A small network was trained on invented records. Each row is its activation on one of them, seen along a few directions.
Each row is followed by the record's values for the fields Y, H, P, C.
Other fields move the rows too, some of them a lot.
In the rows, zero is written as 128.
[153, 116, 138, 160, 120, 121, 113, 136, 147, 123]  <Y:y3 H:h2 P:p2 C:c5>
[108, 202, 146, 121, 144, 144, 86, 158, 96, 104]  <Y:y2 H:h2 P:p2 C:c3>
[126, 153, 142, 133, 141, 141, 93, 141, 96, 142]  <Y:y2 H:h1 P:p2 C:c3>
[138, 116, 112, 132, 127, 150, 173, 107, 112, 126]  <Y:y1 H:h2 P:p1 C:c4>
[125, 109, 132, 149, 154, 140, 128, 110, 127, 133]  <Y:y2 H:h1 P:p3 C:c5>
[131, 88, 76, 161, 129, 104, 170, 102, 154, 136]  <Y:y1 H:h1 P:p4 C:c4>
[116, 112, 153, 102, 123, 135, 98, 142, 128, 118]  <Y:y4 H:h2 P:p3 C:c5>
[123, 111, 104, 143, 114, 101, 127, 145, 156, 146]  <Y:y3 H:h1 P:p1 C:c4>
[120, 153, 173, 95, 116, 108, 95, 110, 119, 122]  <Y:y3 H:h1 P:p3 C:c6>
[125, 163, 160, 83, 128, 141, 64, 170, 88, 126]  <Y:y4 H:h1 P:p2 C:c3>
[131, 102, 96, 149, 140, 144, 168, 99, 160, 147]  <Y:y2 H:h2 P:p4 C:c4>
[146, 122, 103, 151, 143, 137, 149, 125, 136, 158]  <Y:y2 H:h1 P:p1 C:c4>
[118, 130, 158, 128, 113, 122, 126, 147, 84, 129]  <Y:y1 H:h2 P:p2 C:c5>
[129, 127, 110, 102, 149, 102, 156, 133, 129, 110]  <Y:y1 H:h1 P:p4 C:c4>
[141, 144, 141, 91, 118, 130, 114, 157, 121, 146]  <Y:y4 H:h1 P:p1 C:c4>
[98, 203, 171, 74, 100, 156, 45, 176, 82, 98]  <Y:y4 H:h2 P:p2 C:c3>
[148, 146, 141, 106, 115, 104, 127, 122, 109, 137]  <Y:y3 H:h1 P:p1 C:c4>
[142, 126, 136, 139, 106, 133, 158, 111, 135, 126]  <Y:y3 H:h2 P:p1 C:c4>
[137, 117, 106, 152, 148, 134, 153, 112, 140, 156]  <Y:y2 H:h1 P:p1 C:c4>
[129, 133, 160, 124, 129, 107, 106, 109, 145, 139]  <Y:y3 H:h1 P:p3 C:c6>
[134, 112, 95, 154, 167, 130, 180, 108, 164, 131]  <Y:y2 H:h1 P:p4 C:c4>
[147, 124, 108, 143, 129, 105, 140, 87, 155, 148]  <Y:y3 H:h1 P:p4 C:c4>
[145, 141, 136, 114, 141, 125, 155, 141, 131, 114]  <Y:y4 H:h2 P:p1 C:c4>
[119, 110, 108, 108, 116, 114, 150, 125, 130, 124]  <Y:y1 H:h1 P:p4 C:c4>
[128, 91, 94, 185, 122, 134, 183, 110, 153, 140]  <Y:y1 H:h2 P:p1 C:c4>
[160, 139, 143, 142, 121, 120, 101, 119, 115, 122]  <Y:y3 H:h2 P:p2 C:c5>
[160, 130, 128, 153, 120, 114, 136, 132, 156, 148]  <Y:y3 H:h1 P:p1 C:c4>
[139, 113, 133, 154, 142, 153, 131, 130, 121, 134]  <Y:y2 H:h2 P:p2 C:c5>
[139, 93, 111, 141, 142, 142, 134, 99, 120, 105]  <Y:y1 H:h2 P:p3 C:c5>
[106, 89, 113, 122, 136, 152, 148, 109, 129, 111]  <Y:y1 H:h2 P:p3 C:c6>
[109, 90, 101, 128, 116, 131, 166, 128, 147, 127]  <Y:y1 H:h2 P:p4 C:c4>
[123, 115, 133, 140, 157, 132, 114, 116, 123, 138]  <Y:y2 H:h1 P:p3 C:c5>
[122, 110, 134, 142, 154, 139, 126, 117, 128, 130]  <Y:y2 H:h1 P:p3 C:c5>
[126, 114, 132, 118, 113, 116, 107, 159, 95, 117]  <Y:y1 H:h1 P:p2 C:c5>
[126, 109, 147, 104, 132, 150, 108, 132, 128, 113]  <Y:y4 H:h2 P:p3 C:c5>
[134, 151, 166, 95, 134, 134, 96, 153, 84, 134]  <Y:y4 H:h1 P:p2 C:c5>
[119, 103, 102, 166, 121, 124, 171, 119, 140, 146]  <Y:y1 H:h2 P:p1 C:c4>
[137, 123, 125, 111, 111, 111, 135, 119, 153, 124]  <Y:y3 H:h1 P:p4 C:c4>
[135, 95, 92, 162, 140, 151, 180, 91, 167, 142]  <Y:y2 H:h2 P:p4 C:c4>
[127, 120, 139, 96, 131, 129, 101, 120, 138, 117]  <Y:y4 H:h1 P:p3 C:c6>
[116, 124, 148, 102, 133, 141, 120, 108, 123, 125]  <Y:y4 H:h2 P:p3 C:c6>
[125, 98, 128, 151, 145, 152, 135, 108, 137, 124]  <Y:y2 H:h2 P:p3 C:c5>
[116, 135, 173, 101, 135, 128, 93, 139, 111, 134]  <Y:y4 H:h1 P:p3 C:c5>
[117, 114, 132, 140, 111, 130, 163, 122, 177, 127]  <Y:y3 H:h2 P:p4 C:c4>
[155, 107, 86, 147, 137, 122, 147, 102, 128, 139]  <Y:y1 H:h1 P:p1 C:c4>
[109, 198, 145, 127, 142, 151, 93, 158, 102, 95]  <Y:y2 H:h2 P:p2 C:c3>
[123, 205, 151, 105, 106, 119, 53, 149, 76, 98]  <Y:y3 H:h1 P:p2 C:c3>
[108, 134, 170, 144, 134, 107, 123, 123, 115, 136]  <Y:y3 H:h1 P:p3 C:c5>
[126, 104, 111, 134, 121, 121, 152, 119, 156, 146]  <Y:y5 H:h1 P:p4 C:c4>
[137, 127, 124, 114, 130, 134, 122, 143, 147, 151]  <Y:y4 H:h1 P:p1 C:c4>
[127, 108, 126, 155, 143, 111, 130, 104, 110, 132]  <Y:y1 H:h1 P:p3 C:c5>
[137, 115, 103, 149, 145, 136, 147, 117, 141, 155]  <Y:y2 H:h1 P:p1 C:c4>
[119, 90, 115, 150, 137, 105, 121, 127, 125, 124]  <Y:y1 H:h1 P:p3 C:c5>
[83, 209, 184, 119, 95, 125, 75, 159, 77, 119]  <Y:y3 H:h2 P:p2 C:c3>
[132, 101, 92, 158, 147, 140, 175, 92, 164, 147]  <Y:y2 H:h1 P:p4 C:c4>
[127, 99, 129, 158, 147, 150, 137, 104, 136, 124]  <Y:y2 H:h2 P:p3 C:c5>
[119, 78, 112, 163, 127, 124, 142, 117, 139, 107]  <Y:y1 H:h2 P:p3 C:c5>
[155, 101, 101, 140, 103, 125, 151, 118, 146, 116]  <Y:y3 H:h2 P:p1 C:c4>

Here are new rows. What are their fields?
[144, 122, 96, 116, 127, 129, 142, 132, 104, 136]  <Y:y1 H:h1 P:p1 C:c4>
[111, 106, 106, 119, 135, 149, 172, 112, 134, 127]  <Y:y1 H:h2 P:p4 C:c4>
[133, 102, 91, 159, 158, 144, 193, 106, 175, 118]  <Y:y2 H:h2 P:p4 C:c4>
[125, 107, 131, 147, 154, 140, 129, 113, 130, 133]  <Y:y2 H:h1 P:p3 C:c5>
[136, 106, 138, 149, 115, 110, 115, 111, 141, 108]  <Y:y3 H:h2 P:p3 C:c5>
[126, 106, 103, 117, 117, 107, 151, 120, 127, 125]  <Y:y1 H:h1 P:p4 C:c4>
[141, 120, 141, 113, 124, 98, 92, 124, 110, 115]  <Y:y3 H:h1 P:p3 C:c5>
[125, 156, 148, 123, 140, 140, 87, 151, 93, 139]  <Y:y2 H:h1 P:p2 C:c3>
[144, 150, 147, 105, 148, 122, 147, 146, 127, 121]  <Y:y4 H:h1 P:p1 C:c4>
[108, 107, 105, 128, 121, 116, 149, 153, 129, 147]  <Y:y1 H:h1 P:p1 C:c4>
[132, 104, 97, 152, 147, 138, 166, 98, 157, 151]  <Y:y2 H:h1 P:p4 C:c4>
[123, 113, 132, 139, 156, 132, 116, 115, 123, 141]  <Y:y2 H:h1 P:p3 C:c5>
[105, 131, 151, 100, 133, 129, 128, 108, 93, 118]  <Y:y1 H:h1 P:p3 C:c6>
[129, 138, 140, 142, 132, 157, 107, 142, 109, 127]  <Y:y2 H:h2 P:p2 C:c3>
[128, 112, 101, 143, 148, 133, 157, 103, 150, 155]  <Y:y2 H:h1 P:p4 C:c4>
[119, 119, 162, 100, 129, 141, 98, 144, 129, 122]  <Y:y4 H:h2 P:p3 C:c5>
[111, 116, 130, 125, 108, 116, 147, 131, 170, 129]  <Y:y3 H:h2 P:p4 C:c4>
[130, 117, 156, 151, 149, 127, 131, 136, 168, 101]  <Y:y3 H:h2 P:p3 C:c5>
[119, 110, 119, 138, 155, 131, 129, 100, 137, 141]  <Y:y2 H:h1 P:p3 C:c6>
[128, 108, 111, 118, 145, 119, 132, 96, 111, 113]  <Y:y1 H:h1 P:p3 C:c6>
[152, 86, 75, 160, 130, 135, 175, 78, 155, 127]  <Y:y1 H:h2 P:p4 C:c4>
[126, 114, 112, 102, 120, 119, 148, 123, 124, 122]  <Y:y1 H:h1 P:p4 C:c4>
[135, 124, 134, 139, 145, 137, 113, 137, 110, 147]  <Y:y2 H:h1 P:p2 C:c5>
[138, 131, 124, 153, 131, 116, 133, 118, 159, 161]  <Y:y3 H:h1 P:p1 C:c4>
[126, 107, 148, 117, 131, 151, 107, 132, 143, 113]  <Y:y4 H:h2 P:p3 C:c5>
[139, 134, 142, 147, 104, 123, 160, 127, 126, 144]  <Y:y3 H:h2 P:p1 C:c4>
[125, 97, 87, 157, 127, 114, 158, 146, 140, 149]  <Y:y1 H:h1 P:p1 C:c4>
[141, 124, 107, 140, 138, 139, 143, 131, 133, 159]  <Y:y2 H:h1 P:p1 C:c4>
[152, 147, 143, 135, 129, 118, 88, 128, 110, 137]  <Y:y3 H:h1 P:p2 C:c5>
